Each row below is a small network's average activation on inputs in which a field has the value named, seen along a few directions.
Values that are neighbours, or in one group, have similar rows; names and order tell nothing.
Strong random noise was added to every row along 12 fixed directions; ignore it. To show where, here is one row again and again, with new noise each time:
[ -60 -206   29  457 -190  253  502   34  169  466 -247  262  182   79
   53  -20  496 -219  250 -131   24 -105 -133  -30  396   62]
[ 205 -262  -50  175 -160   12  282  180  244 -158 -105   67 -312  -29
   89  -46  101 -103  448   38   46 -234  116  186 -438   15]
[ -79 -123  341 -329 -166  175   24  -74  124 -201  334 -193  156  -22
  171  101 -305 -502 -196   96 -364 -329  148  256 -214 -173]
[ 503  661    8  530 -197 -271   23  124 -215 -153 -148  107  -89  320
  -79 -386  139 -461  802 -431   98  -36   14   99   89 -395]
[-122  702  184 -374  270 -156 -174   21  -47   74  -89  -22   15  290
  406 -131 -477  -82 -153  109  415 -194  292    6 -472 -164]
[ 132  453 -143  297  309  -69 -260   41 -147  139  114 -141  100  169
 -175  -97   15 -143  246 -253  112  376  120 -175   38 -146]
[ 130  564 -219 -228  511  446   75  173 -335   13   52 -100    4  222
   48  -50  -89 -273  289    8  266  140 -338   36  522 -290]
[-101  305  342 -483  -85  -96 -267 -315  -50 -601 -188  346 -286   64
 -161  160 -325  170 -296 -101   38 -208 -125   16 -239 -169]
[ -99  117   48  156  121 -262 -239  171  297  379   71 -237  139   52
    0 -116  -97   79  100 -103    3   84   83 -164 -100  162]
[ -41  302   55   81  250  -39 -430    1  340  -48 -141  112 -163  354
 -398   59 -304   87 -183 -251  -13  175 -228 -433    2   71]
[-154  277  198 -399  159  489   60   14 -240  -79  226    4 -195 -239
  190  160  -41 -384  571 -105  327 -407 -148  347   23 -256]
[ -77 -101  271 -173 -114  -55 -127 -162  -93 -298 -152  281 -242 -167
 -113  164  -68  160  323 -109  153 -353 -279  365 -175 -106]
[-134  153  123 -229  143  463  -60 -126    9 -218  163  131 -181  -41
 -202  224  -11 -312  103 -197  -19  -26  -87  -71   26 -121]
[ 319   41 -178  100   61   49  122  169   -9 -188   24 -313 -147   52
  167   69 -191  101 -194  118   86  -56  -93  -29  137 -173]


P, 21 values:
p11: [  44 -206 -127  691   63  -10  -52  113 -259  617  343 -351  386  -98
  196  -82  110 -424  430  -16  100   53  232  270  -18  -31]
p2: [ 124 -374 -314  347  341  -46  -18  -68 -336  322  340 -221  466   80
  122  -10  -37 -307  -55  353  -82  411  628  281 -459  -45]
p1: [-207  195  195   67  143 -362 -579    0  253  330   30  -28   17  171
 -166   65 -410  191 -225 -120   40   -9  -65 -318  -83  213]
p9: [ 158  -26  -47   22  134   97 -153  -55 -100 -295 -231  137 -278   41
 -268  283 -187  384 -104  -76  198  -64 -640  -18  473 -143]
p7: [ 199  360 -170  -72  148   86  -65  252   32 -131  201 -290 -280 -136
   16  -28   -9  -52  420 -213  135   44   25 -114   53  -76]
p20: [-574  371  190 -393  472  560 -482 -197  -67  168  217  242 -101  -56
 -407  188  -91 -289  113 -339  160  108 -167 -238  -18   79]
p5: [-114  137  169  -56  -97   51  -92   37  416    9   22  176  -69  315
  -24 -133 -237 -471 -190   -4 -203 -123  174 -289 -241  168]
p17: [-172 -563  365  -70 -384  147  -61 -304  415 -371   32  360  -64   24
 -348  289 -107 -150 -245  -70 -449 -259 -157   89 -148   26]
p4: [-113  609  114  -24  183 -321 -292 -176 -111  173 -298  406   78  430
 -102 -108 -165   35  -23 -143  262  106  -11 -199  -12  -25]
p19: [  93 -349   24  442  -62   98   44  -74  203  191 -165  296  145  304
 -281   77   65 -261  124 -101 -212   -5 -254  -22  243   40]
p15: [ 193   71  197   47   -5  -78 -279  -96 -175 -302 -286  233   73  482
 -111  -43 -470 -241   60  -51   23 -288 -364  416 -131 -308]
p3: [-180   84  255  -91 -213   22  -97 -131 -154  -94  -72   15 -200 -263
  219  199  -85  244 -126 -162  394 -463 -117   83  -79 -100]
p6: [  12  170  -83  -64 -164   73  136  -40  -28  -71  -77  224   58  104
  -84 -283  263 -290  -13  -40 -218  222  283 -178  -80   77]
p21: [-193 -196 -120  -84  151  120 -203 -409 -522 -195    0  351   99 -315
 -535   79  467  237  154 -192  -80  566   47   83  -55   47]
p14: [-170  435  174   29 -228 -252  -40 -204 -111   29   -2  143   10   34
  285 -168   80 -216 -269  -13  133  -72  682 -161 -575  -14]
p12: [ -32   79  -59 -397  229  156 -208  -93 -278 -219  123   53   59   15
 -319  -62  -69 -186   11   -7 -268  286 -114   80   23  -24]
p10: [ 307  801 -260  -31  120  294  306   60    7 -314 -292  145 -238  539
   59 -139  -49 -182 -382 -106  174  253   82 -595  289 -214]
p8: [ 107  288  183 -171 -257 -392   -3   53  116 -132 -292  -70  203  364
  101 -291 -293  192 -539   97 -232  -97 -290 -111  409  -64]
p13: [ -90   56 -169 -230  424   14 -195  -93 -300  -48   98   53  -13  100
   56   51 -225   80 -217  354  200  213  274   74 -462   -8]
p16: [ -12   99  116  -87 -187   56 -163   85  328 -157 -220  169 -191  245
 -246  -62 -265   93 -470  -81 -249 -118 -500 -431  448  192]
p18: [  83 -621   13  440 -513  -69  283    8  351   25  112 -103  -17 -270
    2  163  344   73  -48  -61 -323 -125   80  -94  181  113]
P is arranged as a ring.
Which values are neighbours of p2? Give them in the order they are listed.
Answer: p1, p13
Which values are neighbours of p19? Give them in the order they are listed.
Answer: p4, p18
Which values are neighbours of p12? Give them in the order they are listed.
Answer: p20, p6
Which values are neighbours of p10? Give them in the order they are listed.
Answer: p7, p8
Fewest steps between p15 and p11?
Answer: 8

N, 10 values:
n8: [ -75 -281  -10   98   17 -458 -287  -83  -44  169  -76 -265  131 -293
 -104  206  -28  877 -243   32   79  105 -336   92  234   90]
n7: [ -50  329  222 -239  -25  139  -18   44  184 -201   99  -82 -171   27
  131   34 -188 -309   65 -204   32 -238  186  -85 -270 -112]
n6: [-151 -135  146 -306  -51 -307  -57  -57 -353   84  -67   13  129 -135
  183 -115  -86  291   66  215  148 -247 -227  428   91  -41]
n10: [ 222 -115 -476  -21  444  -65 -165 -120 -640 -248  122 -213  126 -295
 -226  192  153  598  -42  105  144  679  -76  126  252 -142]
n3: [-166  459  257 -106 -117   72  -18   10 -162  368  272 -290  169 -123
  622   30 -168 -282 -243  -24  375 -446  307  -67   43 -159]
n5: [ -37  223  181  -99 -109   -3  -55   11   20 -139 -199  100 -145  114
  114 -135 -249  -20 -134    1  144 -316  -82   37 -173  -74]
n9: [ 377  -70   51  498 -277 -328    9 -193 -321 -145 -222  144  169   88
  -72   20  -26   93  -76  -56  -65  -78 -121  276  267 -259]
n4: [ 179   95 -123 -161 -209 -308  -21 -127 -374 -487  227 -312 -276 -600
   62  153  227  633   -2  -83  173   80  164   38  107 -182]
n2: [-128  465  192 -103 -178 -256   95 -250 -289   29   39  214  187  -58
  272 -154  190 -174  -12    4   85   28  575   22 -257 -110]
n1: [-450   15  -77 -559  337  642 -118  112  127   89  341  -78 -372 -407
 -126  236  117  -90  207  -56   77   55 -168 -246   55  328]
Each value of N is a pair of two hidden parts, and every pair occurs once (2 first parts, 5 second parts).
Changing only the second part turns n3 into n1. n6 has the same second part as n3; what does that change turn n6 into?
Answer: n5
Changing only the second part turns n7 into n10. n8 has the same second part as n7; what does that change turn n8 into?
Answer: n4

K, 10 values:
k1: [ -99  176  124 -147   44  375 -123 -132  289 -485  -72  209 -761  -73
 -209  427 -153  112 -127 -258  263 -228 -101 -341 -389  -56]
k8: [ -93   47   -3  183  109  223 -184    3  159   85   58  129 -265   76
 -180  104  -50 -285   52 -220   61  -42  192 -278 -398   91]
k9: [ 126 -166 -327  283  358  103  137  -70  121  -35 -398  424 -199  496
 -114  168  -83  198 -354  276  252  285   15 -264 -271   59]
k7: [ 314   27 -431  -26  273  -84  -39   62 -252 -379  -34  135 -171 -105
 -535 -127  422  239  664 -115 -130  665  -89   34   -3  -15]
k4: [  -9   83 -323 -132  342 -188 -229  176   48  178  125 -224  226   60
 -223 -266   19  101   30  123 -301  668   88 -174   48  311]
k6: [ -11  -92  312  251 -381  -24  104 -462 -211 -159 -142  443  381  187
 -158   21  266 -456   71 -276 -218   -5  232  299 -177 -297]
k3: [ -13  211 -120 -419  115 -408  -41  115  171  -13 -472  369  -44  258
  -84 -260  -59  541  -17  248   31  134 -256 -103  185  310]
k5: [ 533  179   84  612 -249   11  218 -127 -560 -289 -158  -58  -62   -7
  276  102  -67  -98  133 -200  455 -380 -111  400  258 -636]
k10: [-555  145  250 -460  130  457 -163   12  385  228  435    3  146   -1
 -297 -113   92 -645   64 -215 -504  161   73 -374  140  286]
k2: [ 116 -152 -168 -211 -236   26  355  144  132 -194 -153  -32  -78  134
  209 -195  -47  123 -534  357 -168  -82  -38 -150  154   89]
Each value of K is a pair of two hidden parts, and every pair occurs once (2 first parts, 5 second parts).
Changing only the second part turns k1 into k6. k7 has the same second part as k1; what does that change turn k7 into?
Answer: k5
Changing only the second part turns k2 into k10. k8 has the same second part as k2; what does that change turn k8 into?
Answer: k4
